These are the activations of a small neural network, seen along a few directions. Each row is one input.
Each table varies a few parts of the input and shows all the possible inputs, shuffled.
Descriptions start from the smaller parts, as in this example, which fits no table here: line(6) and (point or line(9) or (values(3) and ring(5))).
Shared parts are said once, and a part with two or three values counts as separate values.

Other details of the inputs shift rows strongly along two fixed directions, in all tables alike. That doesn't count.

Rows:
x1: [  4  -6  15  23  13  36  -5 -14  10   7   5 -10]
x2: [ 14  10  -3  12   6 -14   3   0   9  -6 -23  11]
x3: [ -1   7   1   0   6 -11   1  18  -7   5 -14  12]
x4: [-17   2  20  13   8  29  -5  -5  -2   2  14 -15]
x5: [ -3  -1  -3   4  -2 -20  -2  14 -17   8   3  19]
x6: [  7   9  -9   6   0  -7   6  14  10  -1 -16  12]
x7: [ 12   1   0  13  10 -15   0   8   7   7 -22   8]
x8: [ -6  -3  19  27  10  21  -5 -17  12   4   6 -26]
x9: [ 12 -34  -8 -63 -17 -11  -3 -32  -6  -8  16 -20]
x10: [ -5   9   3   3   2 -21   3  16  -7   5 -13   0]
x11: [-16   7  16  13   5  29  -4 -10   2 -11  13 -12]
x12: [-13  -2  18  22   8  23  -2 -12   6   3   9 -25]
x13: [-10   3  15  20   7  28  -1 -16  11 -12   8 -16]
x14: [-8  7 11 12  0 39 -4 -6  0 -6 12 -7]
x15: [  2   8 -10   4  -7 -11   4  15 -11  -3  -4  16]
x16: [ -4  11  -5   5   5 -19   4   7  12  -6 -16   8]
x17: [ 26 -33  -5 -55  -6  -4   0 -40  19 -10  -8 -32]
x18: [-12   8   9   9   2  39  -4  -3   6  -2  16  -6]
x19: [  3   4   1   9   7 -18   4  12   1   4 -18   3]
x20: [ -4   1  -3   2   2 -16   2  17 -15   7  -3  15]
x21: [  1   1  -5   2   1 -11   3  18 -16   9  -4  19]
x22: [-24   2  10  14  -1  18  -8 -14  -2  -6  32  -3]
x23: [  3  -1  -5   4  -2 -15  -1  15 -19  10   3  23]
x24: [ 18   8  -7  14   1 -10   2   6  10  -3 -22   9]
x25: [ 29 -32 -17 -58 -13   4  -1 -31  24   3  -3 -33]
x26: [ 11 -31  -8 -65 -14  -7   2 -29  -3 -10  10 -23]
x27: [  7  11  -4   7   4 -11   6   5   3  -8 -20  13]
x28: [ -7   2  -1   8  -5 -30  -1  12 -17   8   4   6]
x29: [-10  15  -3  -2   3 -17   2  12   4  -6 -10  11]
x30: [ -2  10 -16   3  -9 -13   4  21  -4   4   3  11]
x31: [  6  11 -14   8  -3 -10   5  17  11   3 -13   6]
x32: [ 10   2   2  14   9 -21   1   7   8   5 -21   2]
x33: [ -8 -18  11 -22  -4  44  -5 -38  -4  -9  32 -24]
x34: [ -9  -1   7  16  -7  30  -7 -10  -9  -3  29  -1]
x35: [  3  10  -4  11   7 -21   1   2  18  -5 -19   7]
x36: [ -1   9 -11   1  -5 -11   4  18  -6   1   0  18]
x37: [ 11   9  -8   9  -1  -7   6  11   4  -4 -20  11]
x38: [  1  15  -2  -1   2 -10   3  10  -5  -7 -15  16]
x39: [-22  -2  16  18   2  19  -3  -7 -10   5  24 -19]
x40: [  0  15 -12   0  -5  -8   3  22   3   3  -8   9]
x41: [ 20 -33  -5 -69  -6   9   0 -21  -2   6  -2 -19]
x42: [ -5   1  -1   6  -2 -26  -1  13 -17   7   4  13]
x43: [-13   0   5  13  -5  29  -7  -7  -4   0  32   1]
x44: [ 44 -26 -29 -70 -12 -39   6 -10  18   1 -32  -4]
x45: [ -1   8 -16   5 -12 -17   0  18  -7   5   9  15]
x46: [-13   2  11  15  -2  26  -7 -16 -11  -7  28   1]
x47: [-12  11  -7   0  -1 -22   3  11  -4  -5   0  14]
x48: [ -9  -5  16  19  11  33  -3  -9   5   3   8 -13]
x49: [-20  -3  16  16   4  23  -4  -6 -10   4  24 -12]
x50: [ 10   2  -3   7   7  -7   5  14  -1   7 -19  13]
Each input here is: line(5) and (line(4) or line(6)).
Q: The inputs of x37 and x15 match in every part but the line(5) part. If x12 is changed in the same way as x37 into x15, which row does it become?
A: x39
Q: The inputs of x30 and x45 match in every part but the line(5) part. If x49 is changed in the same way as x30 into x45, which row does it become?
A: x42
Q: List by row number the other rows that have the line(5) part in common with x25.
A: x1, x2, x7, x8, x17, x24, x32, x35, x44
Q: Start at x28 and move only the line(4) part, one step at a time. The first step leads to x42. Which rows follow, in order?
A: x5, x23

Rows:
x51: [-17  31  -9  38  -1 -41   4  40 -20   0  -3  41]
x52: [  7 -28  14 -25   3  40  -4 -43  15  -3  11 -41]
x53: [ 36  -3 -24 -29  -2 -57   9  13  12   1 -50  15]
x54: [-12  37   3  66   8  27  -2  22   6  -5   3  27]
x55: [ -7  12   3  29   8 -47   2  26 -14   7 -15  20]
x56: [-15 -13  21   2   5  22  -6 -27   1  -2  22 -31]
x57: [-26  25  25  72  19  11  -4  17 -10   6   5   8]
x58: [-22   0  17  18  -2  77  -9 -33  13 -14  45 -27]
x59: [ -1  -9   9 -13   6   2  -1 -13   5  -2  -4 -15]
x60: [ -8  36  -8  35   4 -24   5  43 -12  -1 -18  44]
x61: [ 18 -40   1 -70  -3   2  -1 -38   7   0  -4 -36]
x62: [ 37 -43 -18 -93  -9 -34   6 -18   5   8 -27 -22]
x63: [-29  35  13  60   9  26  -3  22  -6  -7  14  23]
x64: [ -7   0  -6 -21  -9  10   0  -7   2  -9  12  -3]
x65: [ -6 -22  15 -29   3  29  -4 -40  11  -7  16 -39]
x66: [-21  -5  31  28  12  69  -9 -41  18  -9  31 -40]
x67: [ 35 -20 -38 -87 -23 -81  10  15 -16   1 -31  20]
x68: [ 32 -37 -18 -73 -17  25   0 -33  16   0   6 -24]
x69: [ -6  -3  -7 -19 -12  -3  -1  -3  -8  -4  16  -2]
x70: [-11  31  -1  45   8 -52   5  40 -10   3 -24  27]
x71: [-11  27  -7  39   1 -37   3  42 -24   6  -6  43]
x72: [  5  26  -8  34   6 -31   5  23  16  -4 -30  18]
x73: [-33  -6  20  18  -4  55 -12 -27  -7  -4  58 -23]
x74: [-25  17  23  69  17   4  -5  19 -13  13   8  10]
x75: [ -3 -21  20  -8   6  49  -6 -42  16  -6  18 -40]
x76: [ 20 -46   1 -67  -6   0  -2 -32  -1  12   3 -38]
x77: [-14  -6  19  18   2  83  -8 -28   8  -4  39 -23]
x78: [ 26   9 -17   2   4 -43   8  23  11   5 -45  21]
x79: [ 32 -17 -40 -88 -25 -83  12  13 -14  -2 -30  18]
x80: [ 17 -40  -9 -76 -18   9  -2 -29  -9   4  16 -23]
x81: [-11  29  -8  19  -1 -19   5  28  -6  -8  -8  30]
x82: [  0  -9  -2 -21  -8   4  -2  -6 -13   1  13  -2]
x83: [ -5  11   3  30   9 -45   2  26 -15  11 -17  20]
x84: [-12 -15  22   2   6  24  -7 -25  -1   1  20 -29]
x85: [ 15 -45 -11 -74 -18   5  -3 -26 -12  10  22 -22]
x86: [-18 -17  21   3   5  17  -7 -28  -2   1  27 -29]
x87: [  7 -24  15  -7   6  61  -7 -40  24   4  17 -41]
x88: [ 30  -9 -36 -60 -20 -35   7  -1  13  -9 -20   8]
x89: [  0 -35  19 -28   1  32  -7 -38   0   8  21 -42]
x90: [ -2  18  -8  22  -2 -17   3  36 -18   9  -5  30]
x91: [-31  -8  29  30   8  37 -10 -26   0   2  39 -32]
x92: [ 11  25 -17  25  -1 -13   5  32   4   0 -21  36]
x93: [-10  -3  25  31  13  54  -6 -21  12   1  14 -24]
x94: [  4  36  -8  48  10 -40   7  34  12  -4 -38  31]
x95: [  2  30 -15  25  -3 -14   5  24   8 -10 -14  31]
x96: [  1  -4  -3 -15  -4  20   0   1  -3   3   8   1]
x97: [-23  32  11  58   9  28  -2  26  -7   1  10  24]
x98: [ 24  -2 -26 -47  -6 -83  12  21   1  -2 -49  16]
x99: [  8   6 -21  -9  -9 -53   6  35 -23  11 -15  36]
x100: [ 25   0 -24 -32  -5 -64  11  14   9  -4 -44  10]
x101: [-26  28  18  66   8  53  -5   5   3 -10  24   9]
x102: [-32  27  14  63   6  13  -5  22 -18   1  26  23]
x103: [ 28 -11 -31 -65 -18 -40   9  -1   4 -10 -22   9]
x104: [-19 -13  27  28  11  38  -9 -16  -6  14  29 -24]
x105: [  4  -3  -2  -9  -5  26   0 -11   3  -6   8  -3]
x106: [ -2  17   4  28  13 -22   4  27  -3   7 -26  18]
x107: [  7  26 -15  23  -2 -15   4  26   6  -7 -17  32]
x108: [ 15 -11   1  -9   5   5   2  -6  10   5 -14 -12]
x109: [-13  33   4  64   8  30   1  29  -1   1   4  26]
x110: [ 28 -37  -6 -64  -6   5  -1 -42  23  -5  -7 -36]
Q: Describe the family of inputs behind these rows.
A: values(2) and line(5) and line(6)
Q: The inputs of x90 and x68 match in every part but the line(5) part. If x84 is changed in the same way as x90 into x68, which row does it become?
A: x110
Q: The inputs of x64 and x69 match in every part but the line(5) part. If x61 is changed in the same way as x64 into x69, which row does it become?
A: x57
Q: Which other rows does x106 become when the values(2) part takes its other values? List them by row number.
A: x97
Q: Which other rows does x98 become when the line(5) part takes its other values? List them by row number.
A: x70, x72, x91, x100
Q: Start at x88 and move only the line(6) part, one step at a time. The first step leads to x95. Which rows follow, in order?
A: x107, x54, x92, x68
Q: Which other rows does x56 become when the values(2) part takes its other values? List them by row number.
A: x79

Rows:
x111: [-16   2  11  24   6  11  -3  -4  -8  -1  16   1]
x112: [ 21 -14  -8 -11   1  -4   0  -3   4   9 -13   2]
x113: [-3  4 -5  3 -3 -3 -1  4 -4 -6  6 13]
x114: [  4   1 -15 -22 -16  -8   4   2  -5  -6   2   2]
x115: [  9  -7   1 -15  -2  18   0 -14   9  -9   0 -11]
x116: [ -5  16   3  35   2  22  -3  -5  11 -10   6   4]
x117: [ -9 -12   3 -19  -1   5  -1 -11  -4   3  15 -17]
x118: [-21  19  24  69  18  15  -6   2   3  -1   5   0]
x119: [  8  16  -2   8   7 -18   5  19  -2  -3 -27  22]
x120: [ 16 -12  -7 -18  -7  -5   1   4 -13  10  -1   5]
x121: [ -1  18  -7  36   3 -25   2  38 -10  15 -10  35]
x122: [ -5  33 -18  32  -5 -40   5  38  -4  -3 -12  41]
x123: [ 13  49 -32  41  -1 -85  14  65   3  -2 -55  64]
x124: [  7  -3 -15 -18 -13 -12   1  -6  -2  -8   5   8]
x125: [ 19 -11  -7 -15  -2  -1   4   5   1  10 -16  -4]
x126: [-22  31  16  64  11  35  -1  16   7  -6   5   7]
x127: [-18  12   4  17   0  19  -3   6   0  -2  19   2]
x128: [  1 -10   7  -3   4 -13  -3 -11   9   2  -4 -14]
x129: [ 12  -7  -1 -15   2 -13   5  -5   2  -2 -15  -6]
x130: [  9   0 -13 -20 -14  -8   3  -2  -6  -9   3   5]
x131: [ -6  -9   6  -9  -4 -11  -1  -3 -12   2   4 -13]
x132: [  4  -1  -7 -15  -7  14   0 -14  16  -7   4 -16]
x133: [ -9 -26  26 -10   3  48  -8 -43   9  -2  24 -52]
x134: [ 12  -9   4 -13   1 -20   2  -8   0  -1 -14 -11]
x135: [ -2   3 -12 -15 -12  -1   0  -1   1  -4  11  -2]
x136: [  3   4   2   4   8   1  -1  -1   4  -3 -12  10]
x137: [  4 -10   3 -16  -4 -22   0  -5 -14   0  -1  -7]
x138: [-2  2  5  1  8  7 -1 -4 10  0 -5  3]
x139: [ 18 -13  -8 -14   0  -6   1   0   9  12 -11  -1]
x140: [-15   9  14  36  13  15  -2  -2  10   1   6  -4]
x141: [  2  -6 -10 -22  -8 -12   0   0   2  -2   5   7]
x142: [-11  -1   5   2   0   2   3   2 -11   1   7  -4]
x143: [ -2 -12   1 -15  -3 -26  -2  -6  -5   4   3  -7]
x144: [ 10 -10  -3 -13   4 -15   3  -9   5  -1 -13  -3]
x145: [-11 -26  21 -18  -1  51  -7 -41  -5  -4  39 -38]
x146: [  3  -2  -4 -14  -7   3   0  -1  -6  -7   7   3]
x147: [-38  25  31  88  17  27 -10   6 -11   0  27   5]
x148: [-30  42  18  88   9  49  -3  14   8  -9  15   7]
x149: [ 14  -6  -9 -17  -2  -9   1  -6  10  -7 -12   3]
x150: [ 18 -27 -11 -55  -8   0  -1 -25  18  -5  -2 -19]
x151: [  6  -5  -3   8  -1   1  -2   7 -10  11   4  12]
x152: [ 0 -1 -4  4 -2  1 -1 14 -8 14  5  5]
x153: [  4  -8  -4 -24  -2  -9  -1  -4  -9  -1  -1  11]
x154: [-12   5   3  -4   2   8  -2   4  -6   2   8   4]
x155: [ -6 -11   4 -22  -1  12  -4 -14  -1   1  15  -3]
x156: [ -4  28  -2  26   5 -26   4  36 -18  -1 -17  39]
x157: [ -3  -9   0 -18  -3 -24  -1  -1  -8   5   2 -11]
x158: [  6  -2  -4 -23   3  -6   2   0   8   1 -14  -1]
x159: [12 -8 -5 -8  2  6  0  3  7 12 -7 -7]
x160: [  5  -8   1 -15   2 -22   0  -4   6   3 -12 -16]
x161: [  2  -8   5 -19   2  19   0 -12   5  -2  -5 -12]
x162: [ 17   2 -12 -16  -9  -6   4  -5   8 -10 -11   0]
x163: [-11 -12  32  33  10  93 -11 -36   8   5  40 -36]
x164: [ 11 -12  -8 -19  -8  -4   2   8 -12  12  -2   1]
x165: [  3  -4 -10 -24 -10  -7   3   5  -6  -4   0   3]
x166: [ -1 -11  -4 -20  -2 -20   2  -3  -4   3   3  -1]
x167: [  0  -4  -4 -26  -5  -6   2   4 -11   0  -4   5]
x168: [ 0  9 -4  3  2  1  1  7 12 -3 -7  1]
x169: [  5  -6  -4 -18   3 -15   4  -1   8   2 -12 -10]
x170: [-14  11  15  34  11  20   1   3   3  -1   1  -8]
Q: The inputs of x130 and x162 match in every part but one. If x165 is changed in the same way as x130 into x162, which row does it become?
A: x126
Q: The inputs of x135 and x132 match in every part but one. If x127 is changed in the same way as x135 into x132, which row does it become?
A: x168
Q: Describe the family of inputs behind these rows.
A: values(2) and ring(5) and (point or line(5))
Q: Which other rows does x113 become when the values(2) part takes its other values? List them by row number.
A: x149
Q: Which other rows does x118 become when the line(5) part takes its other values? List them by row number.
A: x116, x136, x144, x149
Q: List by row number the other rows that have the values(2) part and the ring(5) part in common with x143.
A: x121, x122, x141, x155, x166
Q: Which other rows does x116 become when the values(2) part takes its other values? List them by row number.
A: x124
Q: Which other rows does x146 become when the line(5) part takes its other values? List them by row number.
A: x130, x137, x145, x156
